Each row below is a small network's average activation on inputs in which a field has the value named, seen along a few directions.
Values that are neighbours, or in one group, have similar rows; names and order tell nothing.
(in the rows, 500 means zero)
Random noise pushes rows far along 6 fixed directions. That doesn't count. These rows show it; they differ only by the noise:
[435 452 547 403 592 630 534 405 459 530 511 429 506 580 568 625]
[530 458 448 601 456 291 543 550 521 533 447 639 512 452 543 469]
[497 495 512 427 540 501 540 392 487 582 486 514 560 475 557 569]
[527 536 496 460 524 612 443 550 475 503 579 500 489 421 467 526]
[470 471 529 382 579 442 584 377 423 498 483 413 564 528 566 564]
[405 457 488 469 585 516 590 447 409 464 602 441 510 595 479 506]
[367 480 480 523 531 602 557 353 494 513 608 549 438 596 470 537]
[467 447 456 556 507 295 597 498 452 462 505 542 512 527 514 455]


Field Mer:
m1: [484 457 561 548 504 499 584 472 580 633 415 609 550 608 565 521]
m13: [550 552 530 514 433 566 443 516 516 435 472 515 475 482 440 517]
m16: [386 450 423 640 510 494 544 458 624 510 582 670 427 622 487 482]
m4: [513 566 507 439 491 679 372 422 464 507 516 395 411 482 451 489]
m18: [508 454 555 503 525 489 498 484 523 546 355 418 592 469 580 570]
m10: [576 384 512 563 422 524 405 696 596 599 381 625 479 469 629 588]
m17: [505 495 554 573 491 352 619 545 542 460 441 499 492 597 559 449]
m6: [418 446 476 474 467 508 541 467 474 478 554 458 423 568 454 530]
m5: [598 493 495 644 482 417 468 734 593 532 463 567 483 472 515 450]
m3: [466 469 473 524 563 641 513 446 472 644 465 482 562 595 542 490]
m14: [557 429 419 579 462 529 475 861 469 650 485 554 551 518 512 449]
m12: [498 519 485 591 386 465 461 321 574 416 378 520 392 480 545 511]
m7: [515 597 471 527 425 482 399 420 568 441 593 599 423 386 412 455]
m2: [425 454 471 479 537 389 575 467 428 443 568 509 502 539 490 490]
m15: [418 434 585 571 490 587 460 529 575 449 360 496 459 582 538 587]
m9: [585 525 483 364 518 587 460 575 422 629 498 383 637 454 506 438]
m11: [503 492 491 562 506 450 432 664 540 279 533 407 409 555 491 456]
m8: [637 532 626 442 489 550 426 572 546 491 333 502 483 447 533 594]
The values of Mer form a ring.
- Going along Mer from m6 by way of its neighbour m10, in what order are m4, m17, m5, m12, m2, m9 met? => m2, m5, m17, m12, m4, m9
- Name the neighbours of m15, in listed order. => m13, m18
- Name the neighbours of m16, in listed order. => m7, m11
- What is the length, in steps, of the shortest route from m1 to m14? => 9
